A small network was shown many inputs. Here are its activations along a few directions, one row for each input.
Each table varies a few parts of the input and shows all the possible inputs, shuffled.
Descriptions start from the smaller parts, as in this example, which fits no table here: values(3) and (point or ring(9) or (ring(5) and line(6))).
Shared parts are said once, and a part with two or three values counts as separate values.
In the rows, zero is written as 128.

A family of inputs:
x1: [128  91 127 158 175 176 182 178 174  73 122  38 160  59]
x2: [124 106 160 125 154 172 156 181  90  29 100  83 105  74]
x3: [190 113 135 154 160  68 100  70  85 184  90 143  97 109]
x4: [147  76 135 136  59 120 105  47 137 136  72 137  92 153]
x5: [143  79 177 126 120 153 126  61 203 147 109  36 167 166]
x6: [109 173  55  76 156  75 143 167  94 158 182 216 146 126]
x7: [158 120 128 104 137  61 148  57  74 210  91 190 132  75]
x8: [101  66  99 111 105 102 193 168  87  64 108 180 152  30]
x9: [133 170  60 139 175 100  93 178  96 140 170 175 121 159]
x10: [ 76 158 116 151  95 186 107 162 207 131 202  62 164 168]
x11: [ 62 141  80  75  43 123 126 151 163 124 168 220 126 134]
x12: [146  78  98 167 112 131 143 168  97  42 105 137 114  47]
x13: [170 138 209 124 202  95 117  87  83 161  91  98  94 144]
x14: [101  63 132  76  54 110 153  47 128 168  71 187 123 130]
x15: [118 210 131 133 200 145 111 179  87 121 171 137 120 180]
x16: [139 120 204 119  83 144 122  57 132 109  73  84  90 176]
x17: [ 73 193 142 124  82 181  90 163 142  82 149 118 116 187]
x18: [146 192 108 172 188 156 137 188 159 177 212  87 167 156]
x19: [211 126 187 159 199 117 133  90 164 202 119  64 165 119]
x20: [ 88 146  78 132  60 144  74 160 158 103 154 169 110 166]
What do these inputs look like to the network? -> line(4) and values(5)
The inputs of x11 and x8 match in every part but the values(5) part. If x10 is changed in the same way as x11 into x8, which row does it become? -> x1
Change only the line(4) part in x5. List by row number the other rows that result. -> x4, x14, x16
Change only the values(5) part in x12. List by row number the other rows that result. -> x3, x4, x9, x20
Change only the line(4) part in x7. List by row number the other rows that result. -> x3, x13, x19
